Each row below holds a small network's activations on one record, seen along a few directions.
After each row come some of the record's fields: Sof, Fenir, Konas, Vasog, Zom.
A field that a record lacks is written missing.
The largest differences between rows may come from other fields.
(in the rows, 500 means zero)
Random noise pushes rows far along 11 fixed directions. That doesn't count. These rows show it; they differ only by the noise:
[708 536 511 612 458 583 639 615 514 392 405 642 409 597 619 546 753 714
 679 409 621 280 582 533 578 694]
[714 518 403 498 624 504 465 688 450 562 447 545 494 511 484 427 603 441
 484 539 602 633 461 435 602 490]
[585 214 623 539 545 359 552 670 609 516 592 714 545 342 593 290 570 450
 619 635 435 649 679 549 572 433]
[737 331 356 437 622 516 506 528 500 381 564 724 395 669 451 477 378 682
 588 504 704 585 605 309 478 595]
[481 611 688 691 334 495 374 656 333 489 402 679 310 452 403 554 542 604
 614 454 330 403 472 704 391 543]
[323 716 475 556 430 533 497 446 613 391 581 359 673 397 658 347 456 684
 370 598 610 519 368 678 446 524]
[543 550 564 741 416 487 604 669 496 515 368 567 570 404 581 500 558 536
 481 418 489 366 522 568 572 709]
[392 795 401 447 261 588 372 527 556 365 460 595 577 504 538 438 552 562
 564 675 322 566 368 698 436 443]
[544 296 608 569 703 396 544 618 368 432 701 613 283 223 642 450 526 584
 572 440 570 405 689 577 466 506]
[367 498 587 581 475 431 503 674 446 440 419 594 614 247 485 497 326 411
 536 512 511 593 420 514 449 596]
[709 316 468 246 567 541 619 324 729 388 672 564 577 771 667 338 725 713
 584 587 625 537 640 500 519 368]
[566 666 567 512 328 603 484 643 529 379 302 671 573 614 527 509 666 649
 691 520 531 501 402 607 465 597]
[609 595 307 631 343 517 426 695 707 462 478 722 654 530 600 227 518 611
 502 760 435 708 538 578 610 572]

[586 358 466 513 509 431 425 573 416 585 492 668 363 422 482 561 519 302
 507 448 192 495 609 449 590 448]
Sof=n2 Fenir=c1 Konas=z2 Vasog=missing Zom=j3
[341 480 626 381 291 483 410 261 571 459 581 593 575 756 434 431 333 670
 373 479 249 518 590 651 221 429]
Sof=n2 Fenir=c2 Konas=z1 Vasog=missing Zom=j4
[297 626 612 686 398 489 367 534 476 332 537 543 369 308 571 518 449 722
 573 500 510 395 476 680 401 555]
Sof=n2 Fenir=c1 Konas=z2 Vasog=missing Zom=j2
[594 644 320 511 487 570 596 510 675 424 594 480 794 506 724 301 568 663
 396 649 628 504 533 621 502 560]
Sof=missing Fenir=missing Konas=missing Vasog=e2 Zom=j4
[620 675 431 276 701 648 344 759 207 404 362 611 427 439 576 616 607 480
 674 442 706 668 316 465 406 514]
Sof=missing Fenir=missing Konas=missing Vasog=e2 Zom=j2
[593 444 714 755 707 418 524 746 185 714 467 435 303 328 514 535 574 481
 343 259 573 329 591 581 479 607]
Sof=missing Fenir=missing Konas=missing Vasog=e1 Zom=j5
[481 284 739 662 551 405 616 356 604 547 644 375 538 517 442 421 380 688
 473 475 709 435 583 476 455 509]
Sof=missing Fenir=missing Konas=missing Vasog=e2 Zom=j3
[571 487 499 442 553 481 488 598 395 733 359 462 467 577 545 492 652 260
 373 394 328 528 537 487 594 490]
Sof=n1 Fenir=c2 Konas=z1 Vasog=missing Zom=j5
[376 321 701 452 452 499 674 205 673 381 505 419 737 656 471 583 278 722
 494 352 690 432 455 376 364 616]
Sof=n2 Fenir=c1 Konas=z2 Vasog=missing Zom=j3
[583 519 672 687 649 466 401 853 453 608 374 484 704 347 486 339 499 537
 449 542 822 768 324 534 510 545]
Sof=n1 Fenir=c1 Konas=z2 Vasog=missing Zom=j4
[672 585 426 863 532 515 415 659 228 593 449 615 374 420 439 646 335 606
 308 302 435 315 581 513 471 745]
Sof=missing Fenir=missing Konas=missing Vasog=e2 Zom=j1
[807 490 347 671 496 473 216 683 463 748 369 656 529 755 172 362 293 463
 319 635 471 860 464 341 555 492]
Sof=missing Fenir=missing Konas=missing Vasog=e2 Zom=j1
[420 335 538 528 538 415 506 298 612 564 672 347 529 495 376 404 300 530
 407 581 582 595 468 424 501 400]
Sof=n1 Fenir=c1 Konas=z1 Vasog=missing Zom=j1
[507 872 316 460 401 612 448 775 457 383 178 578 628 545 526 553 586 429
 505 447 563 495 378 459 526 734]
Sof=n2 Fenir=c2 Konas=z1 Vasog=missing Zom=j4
[420 652 233 214 546 554 513 431 546 444 558 379 640 504 605 447 497 352
 444 600 538 574 436 444 503 443]
Sof=n1 Fenir=c1 Konas=z1 Vasog=missing Zom=j3
[683 569 350 589 622 525 415 464 545 488 747 441 216 655 533 301 602 825
 484 608 729 457 614 520 548 464]
Sof=missing Fenir=missing Konas=missing Vasog=e2 Zom=j3
[582 462 544 266 613 448 384 691 361 532 369 665 748 493 525 488 485 277
 340 403 388 644 541 565 345 432]
Sof=missing Fenir=missing Konas=missing Vasog=e1 Zom=j3
[411 603 431 420 297 537 595 459 781 367 414 504 544 555 652 435 758 458
 705 641 419 488 476 509 691 483]
Sof=n2 Fenir=c2 Konas=z2 Vasog=missing Zom=j3
[354 588 743 805 268 532 405 589 470 527 346 581 585 568 315 447 210 800
 534 511 587 606 341 593 294 729]
Sof=n1 Fenir=c1 Konas=z1 Vasog=missing Zom=j2
[442 456 353 382 714 431 316 469 314 411 658 521 303 330 372 613 220 403
 405 486 541 570 500 411 367 378]
Sof=missing Fenir=missing Konas=missing Vasog=e1 Zom=j2
[743 330 329 544 678 393 541 627 469 582 509 552 366 423 389 555 551 229
 450 492 434 482 644 312 721 432]
Sof=missing Fenir=missing Konas=missing Vasog=e1 Zom=j2
[352 604 565 514 554 540 299 519 418 497 609 470 445 390 583 366 360 708
 443 560 588 681 375 661 326 466]
Sof=n1 Fenir=c2 Konas=z1 Vasog=missing Zom=j3
[221 396 888 211 713 433 413 253 421 412 604 273 704 400 587 546 381 561
 284 285 706 506 382 676 144 298]
Sof=missing Fenir=missing Konas=missing Vasog=e1 Zom=j1
[574 452 573 590 518 506 355 536 613 610 463 422 431 617 286 368 489 594
 587 673 691 879 276 368 622 364]
Sof=n2 Fenir=c2 Konas=z2 Vasog=missing Zom=j2
[605 576 495 478 717 528 326 369 125 907 606 185 209 584 396 579 576 358
 152 350 343 475 420 586 449 257]
Sof=n1 Fenir=c2 Konas=z1 Vasog=missing Zom=j2
[467 420 552 557 396 472 462 639 371 461 452 840 537 500 663 487 327 598
 415 344 262 449 745 636 301 718]
Sof=n2 Fenir=c2 Konas=z1 Vasog=missing Zom=j4
[697 320 533 520 515 461 619 316 605 606 592 471 444 908 370 438 505 653
 408 437 590 371 686 391 503 515]
Sof=missing Fenir=missing Konas=missing Vasog=e2 Zom=j4
[385 688 513 522 386 515 446 389 518 558 480 292 569 470 362 539 508 375
 466 598 412 519 280 566 542 341]
Sof=missing Fenir=missing Konas=missing Vasog=e2 Zom=j1
[405 419 651 528 636 426 587 474 421 599 511 255 422 405 248 566 386 355
 562 486 708 579 339 310 523 438]
Sof=missing Fenir=missing Konas=missing Vasog=e2 Zom=j2
[558 295 661 416 472 517 396 335 461 504 495 646 547 824 368 542 245 759
 483 416 562 673 472 430 250 491]
Sof=n2 Fenir=c1 Konas=z2 Vasog=missing Zom=j2
[470 768 703 703 436 515 498 619 383 627 512 305 399 425 623 404 853 618
 462 495 496 310 446 893 481 439]
Sof=n2 Fenir=c1 Konas=z1 Vasog=missing Zom=j4
[568 390 415 452 610 465 319 636 422 606 578 625 557 389 475 355 320 423
 472 647 462 855 489 461 455 408]
Sof=n1 Fenir=c1 Konas=z1 Vasog=missing Zom=j2
[523 653 540 781 590 466 389 667 452 547 480 346 341 460 420 366 481 693
 381 496 829 535 412 525 550 597]
Sof=n2 Fenir=c2 Konas=z1 Vasog=missing Zom=j1
[433 745 615 611 565 517 419 834 415 731 298 258 545 230 619 378 832 258
 483 563 524 663 269 638 708 423]
Sof=n1 Fenir=c2 Konas=z1 Vasog=missing Zom=j5
[617 446 253 333 451 614 516 121 525 347 747 581 337 748 429 632 390 716
 559 543 381 354 591 427 421 404]
Sof=missing Fenir=missing Konas=missing Vasog=e2 Zom=j1
[686 449 402 614 527 497 555 560 372 566 474 614 375 503 666 573 603 489
 351 252 299 240 757 520 583 679]
Sof=n2 Fenir=c2 Konas=z1 Vasog=missing Zom=j1
[374 676 608 862 228 435 505 547 767 691 364 274 754 492 400 295 537 476
 345 663 469 567 356 607 664 538]
Sof=n2 Fenir=c1 Konas=z1 Vasog=missing Zom=j2

Here are new rows. What are their fields?
[369 499 126 418 458 512 560 431 517 198 705 671 242 287 561 575 278 505
 760 646 438 442 626 351 549 598]
Sof=n2 Fenir=c2 Konas=z1 Vasog=missing Zom=j1
[549 531 308 548 511 534 507 687 641 290 365 669 524 529 606 421 405 653
 623 508 786 594 551 308 597 805]
Sof=n2 Fenir=c2 Konas=z1 Vasog=missing Zom=j3
[381 728 432 339 605 569 305 613 361 444 343 405 447 415 407 604 467 350
 560 508 659 704 217 423 469 440]
Sof=n1 Fenir=c2 Konas=z1 Vasog=missing Zom=j2
[252 617 623 645 529 427 588 471 501 527 466 177 495 282 538 535 481 423
 388 364 630 342 409 490 563 591]
Sof=n2 Fenir=c2 Konas=z1 Vasog=missing Zom=j3
[307 519 462 552 419 460 535 466 587 608 473 366 728 401 460 426 273 329
 376 625 439 698 392 486 526 490]
Sof=n1 Fenir=c2 Konas=z1 Vasog=missing Zom=j2
[550 353 496 485 422 488 460 462 451 591 460 689 677 722 352 469 146 538
 342 446 414 631 558 417 300 633]
Sof=n1 Fenir=c1 Konas=z1 Vasog=missing Zom=j4
[554 555 610 639 587 486 580 459 494 521 580 255 325 415 416 552 731 534
 607 531 703 322 437 536 624 375]
Sof=missing Fenir=missing Konas=missing Vasog=e2 Zom=j1
[330 582 404 493 418 494 348 406 463 395 604 518 203 397 356 570 379 467
 635 622 386 522 416 475 499 378]
Sof=n2 Fenir=c2 Konas=z2 Vasog=missing Zom=j1
[533 308 655 519 490 417 663 599 581 394 480 637 547 337 486 546 592 418
 733 519 502 405 633 496 534 489]
Sof=missing Fenir=missing Konas=missing Vasog=e1 Zom=j3
[636 348 669 758 541 420 489 503 479 791 574 437 532 589 394 367 432 594
 304 514 485 570 592 568 473 461]
Sof=missing Fenir=missing Konas=missing Vasog=e2 Zom=j2
[645 301 700 409 461 438 493 660 610 546 433 707 722 486 573 327 730 428
 604 588 363 676 611 604 521 369]
Sof=n2 Fenir=c1 Konas=z1 Vasog=missing Zom=j1
[364 388 545 146 545 464 624 480 340 261 580 666 413 285 656 664 569 306
 704 356 298 312 694 532 341 453]
Sof=n2 Fenir=c2 Konas=z1 Vasog=missing Zom=j4
[392 508 490 746 539 441 371 809 456 497 477 637 345 260 550 359 356 551
 534 582 568 657 508 511 562 645]
Sof=n1 Fenir=c2 Konas=z2 Vasog=missing Zom=j5
[633 518 615 341 518 538 390 688 483 504 311 635 621 581 336 523 642 384
 672 589 572 745 321 519 448 346]
Sof=missing Fenir=missing Konas=missing Vasog=e1 Zom=j4
[477 342 644 611 582 394 628 252 444 643 631 221 215 628 185 637 441 468
 446 404 611 277 470 378 531 377]
Sof=n1 Fenir=c1 Konas=z2 Vasog=missing Zom=j4
[701 310 533 350 645 416 545 701 483 598 454 618 668 504 335 411 506 245
 631 674 591 810 498 386 512 341]
Sof=missing Fenir=missing Konas=missing Vasog=e2 Zom=j4
[583 202 437 588 529 489 787 321 752 434 558 464 491 521 596 539 472 584
 641 463 657 450 598 199 748 643]
Sof=n2 Fenir=c2 Konas=z2 Vasog=missing Zom=j2
[544 501 909 658 513 415 403 684 380 656 397 467 287 551 235 472 706 531
 598 454 594 457 446 655 412 396]
Sof=missing Fenir=missing Konas=missing Vasog=e1 Zom=j4
